Each row below holds a small network's activations on one input, seen along a few directions.
In each table, some parts of the input vary, and every possible input appears once, in random order.
Descriptions start from the smaller parts, as in this example, which fits no table here: one of 3 separate values, together with either a single point or one of 11 places around a ring or (one of 4 places along a line, together with one of 5 places around a ring).
Shared parts are said once, and a part with two or three values counts as separate values.

Other details of the inputs vary at random and push rows far along two fixed directions, the same in every table; ignore that.

Rows:
row 1: 8  8  -12  24  -49  4  -4  0  -31  7  -30  -26
row 2: -11  -19  -7  15  16  17  -16  12  79  -7  56  -23
row 3: -2  -40  4  -4  55  -22  10  -34  10  -20  -2  32
row 4: -5  15  1  45  -42  2  11  7  -49  -17  -53  0
row 5: 5  -23  9  21  12  -12  24  -28  -27  -20  -49  21
row 6: 7  3  -6  23  -49  -8  15  -3  -43  10  -65  -19
row 7: -3  22  8  -6  -47  -7  9  23  -56  13  -46  -8
row 8: 7  13  -15  -22  -24  10  -11  18  25  4  17  -10
row 9: 4  -10  -5  4  27  -1  -15  4  30  -15  42  20
row 10: 9  11  10  -27  -37  -12  30  10  -19  -7  -60  -8
row 11: 6  12  -10  -20  -31  15  -2  28  56  8  21  -32
row 12: 6  -29  -6  23  42  -19  5  -41  -6  -7  -1  39
row 13: 4  2  -10  -35  8  25  -25  9  72  19  85  -16
row 14: -2  -14  4  22  35  -14  3  -40  -34  -2  5  41
row 15: -7  23  19  4  -53  24  28  50  30  -26  -34  -34
row 16: 10  7  -8  -9  -26  -14  -3  10  -29  4  -23  0
row 17: -13  -20  2  3  53  -20  -7  -32  -12  -4  28  43
row 18: -16  13  3  29  -27  -21  13  9  -66  -22  -67  19
row 19: -1  9  -6  18  -49  31  -15  12  17  21  23  -53
row 20: -5  1  5  -16  39  -2  -4  -9  21  -7  46  40
row 21: 3  -15  -18  -2  16  30  -23  -20  40  25  81  -32
row 22: -12  15  14  4  4  -9  20  11  -58  -8  -24  29
row 23: 14  -10  -3  -14  3  -31  11  -10  -30  8  -33  19
row 24: 8  -27  12  -8  36  -8  10  -9  32  -20  12  16
row 25: -6  -10  2  20  36  -3  7  -34  -36  -1  14  33
row 26: -9  6  -8  9  -59  16  -4  34  27  11  -15  -60
row 27: -1  -18  -3  -9  -27  20  -3  16  54  4  8  -58
row 28: -7  28  5  -7  -52  18  9  41  -31  16  -16  -36
row 29: 16  -34  -10  -2  0  26  -13  -15  74  9  43  -46
row 30: -3  -7  11  -3  37  -17  2  -13  -23  -5  11  46
row 31: 3  -3  3  -9  34  -24  14  -14  5  -16  -2  48
row 32: 6  -27  -27  -13  29  -10  -29  -24  30  11  52  1
row 33: -27  15  11  17  -9  -11  23  5  -78  -9  -49  21
row 34: 7  -24  0  -3  52  -21  3  -17  18  -11  20  42
row 35: 12  39  24  11  58  -8  -29  -15  -26  2  -51  21
row 36: -6  -15  -10  -20  35  -19  -5  -32  -33  19  23  18
row 37: 22  -31  3  -32  32  -32  12  -31  -8  0  -15  22
row 38: -19  39  12  1  -33  26  18  44  -11  -9  -6  -7
row 39: -6  24  -5  -28  -27  35  -4  34  31  17  42  -34
row 40: 5  -6  -7  -15  49  -21  -2  -22  4  -18  25  60
row 41: 16  55  11  2  -1  40  -56  29  52  27  -3  -72
row 42: -18  21  0  9  -70  24  -9  39  -2  17  -9  -58
Description of these inputs: one of 2 separate values, together with either a single point or (one of 4 places along a line, together with one of 5 places along a line).
Question: The inputs of row 10 and row 15 match in every part but the choice among 2 separate values. If row 37 is changed in the same way as row 10 into row 15, which row does it become?
Answer: row 24
Question: The inputs of row 41 and row 35 match in every part but the choice among 2 separate values. If row 39 is changed in the same way as row 41 into row 35, which row does it become?
Answer: row 38
Question: Start at row 24 and move only the place on the line of 5, one step at a time. The first step leads to row 34. Which rows follow, in order?
Answer: row 9, row 30, row 22
Question: Which other rows does row 34 become when the choice among 2 separate values takes its other values? List them by row number.
Answer: row 23
Question: Which other rows does row 1 become when the choice among 2 separate values takes its other values? List them by row number.
Answer: row 4

Rows:
row 43: 0  2  -1  12  -44  7  3  13  -23  5  -35  -34
row 44: 0  1  -7  -28  4  11  -14  12  50  13  51  -22
row 45: -18  31  15  13  -35  9  10  39  -24  -10  -24  -8
row 46: 4  -17  9  3  56  -31  15  -38  -34  -11  -6  58
row 47: -1  8  -7  -12  -19  23  -23  21  32  20  48  -36
row 48: 9  -21  -16  2  -3  12  -20  -6  49  14  48  -30
row 49: -10  7  -1  23  -30  14  3  10  -10  -5  -16  -28
row 50: 10  -2  -4  -27  28  -26  5  -21  -29  8  -18  30
row 51: -5  18  -3  7  1  2  -2  -1  -33  6  -11  11
row 52: -5  5  3  4  -55  17  9  31  11  -1  -35  -50
row 53: 9  6  -11  -9  -4  24  -26  13  43  19  54  -36
row 54: -6  4  4  14  -7  0  9  -11  -37  3  -24  10
row 55: -1  -25  1  12  42  -30  11  -30  -26  -11  -14  52
row 56: -12  34  13  20  -35  16  9  43  -18  -8  -30  -16
row 57: 12  -21  5  -15  47  -33  19  -41  -26  -13  -13  59
row 58: 2  -15  -5  -29  48  -2  -12  -12  44  -4  64  29
row 59: 5  -10  -4  -3  -13  -20  15  -9  -18  2  -39  2
row 60: -2  24  16  5  -32  -12  21  16  -49  -17  -75  13
row 61: -10  -1  10  22  -9  -2  14  10  -20  -18  -31  1
row 62: 12  -15  -10  -14  30  6  -32  -19  39  19  53  -6
row 63: -4  10  12  12  14  -10  3  0  -19  -11  -19  21
row 64: 6  -12  -5  -16  5  17  -6  2  59  11  41  -25
row 65: 9  -34  -2  -13  56  -36  14  -46  -25  -19  -16  59
row 66: 4  6  -3  6  -43  38  -14  27  47  15  35  -62
row 67: 0  -6  -7  1  36  11  -27  -19  39  7  58  0
row 68: -1  21  7  -4  -39  3  5  22  -11  5  -46  -25
row 69: 10  -10  -6  -21  46  3  -11  -9  48  -6  56  20
row 70: 9  -27  -3  -5  33  -35  16  -34  -19  -15  -19  51
row 71: -10  7  -5  28  -36  11  3  10  -6  0  -15  -22
row 72: -17  33  5  11  -43  13  2  26  -35  3  -21  -16
Question: What is each input in this table made of?
Answer: one of 5 places around a ring, together with one of 6 places along a line
Question: The inputs of row 45 and row 72 match in every part but the place on the ring of 5. If row 55 is changed in the same way as row 45 into row 72, which row does it become?
Answer: row 71
Question: Which other rows does row 43 become when the place on the ring of 5 takes its other values? List them by row number.
Answer: row 49, row 52, row 61, row 65
Question: Which other rows does row 62 become when the place on the line of 6 takes its other values? List them by row number.
Answer: row 43, row 47, row 48, row 53, row 66
